Each row below holds a small network's activations on one input, seen along a few directions.
Each table varies a few parts of the input and shows all the possible inputs, shuffled.
A made-up example of a description, with smaller parts first: ring(5) and (point or ring(11) or (values(2) and line(6))).
Shared parts are said once, and a part with two or three values counts as separate values.
In the rows, zero is written as 128.

Other details of the inputs vary at random and push rows far along two fixed directions, the same in every table; ignore that.

Rows:
r1: [ 95 132 113 184  68 162  98  71 130 154 208 108]
r2: [ 81 123 127 189  87 141 109  69 125 131 219  97]
r3: [176 121 121 117 148 117 183  41 125 143 100 156]
r4: [ 89 117 108 184  86 146  90  66 140 144 211  99]
r5: [179 129 127 114 139 126 188  44 126 148 100 159]
r6: [136  88 139  40 136 105 189  55  81 173 122 151]
r7: [101 152 137 152 110 154  66 249 131 106 137 109]
r8: [169 137 128  73 182  95 164 224 140  91  37 152]
r9: [ 89 150 126 158 146 151  63 234 140  99 133  84]
r10: [ 90 140 151 160 135 141  56 237 139  93 133 100]
r11: [ 79 130 129 190  85 139 101  63 135 143 205  91]
r12: [ 82 118 142 189  77 132 101  70 131 134 214 108]
r13: [ 54  96 137 112  61 136  91  79  87 183 224  95]
r14: [ 92 117 122 181  74 135  81  65 145 143 206 107]
r15: [177 132 138  77 187  99 144 216 145  93  29 156]
r16: [ 99 123 134 189  70 158 102  78 119 141 221 121]
r17: [ 49 133 136  78 112 140  58 245 100 147 138  79]
r18: [178 114 119 117 150 119 191  48 115 131 114 163]
r19: [ 94 162 153 161 125 163  66 238 126 103 126  98]
r20: [161 119 116 107 138 100 189  42 143 142  99 151]
r21: [179 115 115 108 129 106 176  47 134 144 102 168]
r22: [177 100 123 112 151 105 186  50 129 126 120 168]
r23: [ 81 152 123 147 120 133  70 242 147 101 135  92]
r24: [176 115 101 110 141 117 186  48 129 144 106 160]
r25: [162 149 122  80 202 108 169 216 139  95  30 136]
r26: [ 99 155 149 154 107 151  59 244 135 108 128 109]
r27: [180 127 115 113 142 129 194  49 123 145 109 160]
r28: [ 97 147 143 157 115 142  54 242 134 104 128 106]
r29: [181 150 120  72 174 120 157 223 138 105  30 160]
r30: [170 141 125  78 196 109 145 208 150 101  19 143]
r31: [ 47 133 152  88 131 150  66 243  84 137 140  73]
r32: [180 100 116 106 140 100 181  51 135 131 118 167]
r33: [ 90 145 136 159 146 150  65 236 133  90 137  90]
r34: [ 85 118 135 183  66 126  96  72 137 139 211 108]
r35: [133 100 125  40 145 113 189  48  84 183 113 134]
r36: [ 96 115 127 192  79 149  97  75 117 136 221 118]
r37: [163 146 129  72 179  94 155 215 150  99  24 148]
r38: [ 79 125 110 182  78 139 104  69 139 144 211  95]
r39: [176 146 141  87 198 117 153 213 125  93  23 151]
r40: [180 146 151  83 181 120 157 221 129  98  28 165]
r41: [ 92 144 121 149 127 140  57 238 148 100 135  96]
r42: [183 136 125  78 182 109 154 224 130  96  35 162]
r43: [ 97 130 131 191  77 164 103  72 116 141 217 110]
r44: [181 123 121 105 120 114 181  49 135 148 102 171]
r45: [167 107 125 110 143  98 200  53 128 126 120 164]
r46: [179 109 134 117 139 109 183  48 121 134 109 173]
r47: [175 118 113 112 138 114 179  43 133 147  97 160]
r48: [ 92 157 125 161 138 158  66 238 128 105 130  90]
r49: [ 90 118 137 193  92 145  89  62 130 133 209 101]
r50: [132  97 118  35 135 110 185  49  92 186 110 138]
r51: [ 96 121 109 183  69 145  90  73 130 146 213 113]
r52: [177 126 119 109 129 122 184  45 134 152  97 163]
r53: [173 114 122 114 156 110 180  38 137 138 103 151]
r54: [ 78 155 150 160 135 140  71 235 136  93 128  86]
Description of these inputs: ring(6) and (point or (values(2) and line(4))).
- The inputs of r30 and r15 match in every part but the ring(6) part. If r50 is changed in the same way as r30 into r15, which row does it become? => r13
- Change only the line(4) part in r46. List by row number the other rows that result. => r10, r12, r40
- List by row number the other rows that have the ring(6) part in common with r25. => r3, r5, r9, r11, r27, r35, r48, r53
- Change only the values(2) part in r52. List by row number the other rows that result. => r1
- Change only the ring(6) part in r8. List by row number the other rows that result. => r2, r23, r25, r38, r45
- List by row number the other rows that have the ring(6) part in common with r29. => r14, r17, r21, r23, r37, r41, r44, r51

Rows:
r55: [140 112 123 168  87 133 141  22 132 146 187 147]
r56: [121 128 124 159  98 144 128  70 123 146 169 125]
r57: [137 131 134  99 161 115 145 155 130 118  88 129]
r58: [167 125 118 101 140 108 163 106 137 130  92 154]
r59: [132 147 128 109 169 125 122 210 141 103  73 118]
r60: [168 105 123  82 132 113 186  55 114 154 111 165]
r61: [172 125 121 116 141 108 161 110 141 117  98 159]
r62: [ 88 138 137 147 102 136  71 190 130 121 154 101]
r63: [147 151 135 127 161 135 123 219 133  97  77 134]
r64: [ 96 129 136 154 112 143  99 122 117 134 165 104]
r65: [ 79 134 136 150 111 133  74 186 133 120 152  96]
r66: [ 98 143 132 158 104 152  74 183 135 123 150 108]
r67: [141 145 131 121 171 123 126 210 145  91  77 125]
r68: [ 83 139 136 140 110 155  83 185 110 131 157  98]
r69: [115 117 135 147  90 137 118  76 121 149 174 129]
r70: [123 124 125 175 110 140 123  70 129 131 175 122]
r71: [176 110 115 117 143  99 187  51 141 126 106 165]
r72: [ 86 119 125 136 105 130  99 130 124 140 168 104]
r73: [135 127 128  83 164 117 148 160 123 124  88 128]
r74: [157 115 122  78 140 106 166 110 121 140  98 151]
r75: [118 125 122 160 109 140 125  65 125 143 169 118]
r76: [147 136 138 100 153 126 147 161 118 122  83 141]
r77: [157 122 116 106 147 106 163 104 140 128  91 147]
r78: [ 91 126 130 140 113 145 101 123 110 140 169 102]
- What do these inputs look like to the network? => line(4) and ring(6)
- The inputs of r70 and r71 match in every part but the ring(6) part. If r75 is changed in the same way as r70 into r71, which row does it become? => r77
- A walk changes only the line(4) part. It starts at r68 and steps to r76. List the rest of the walk in order. => r56, r63
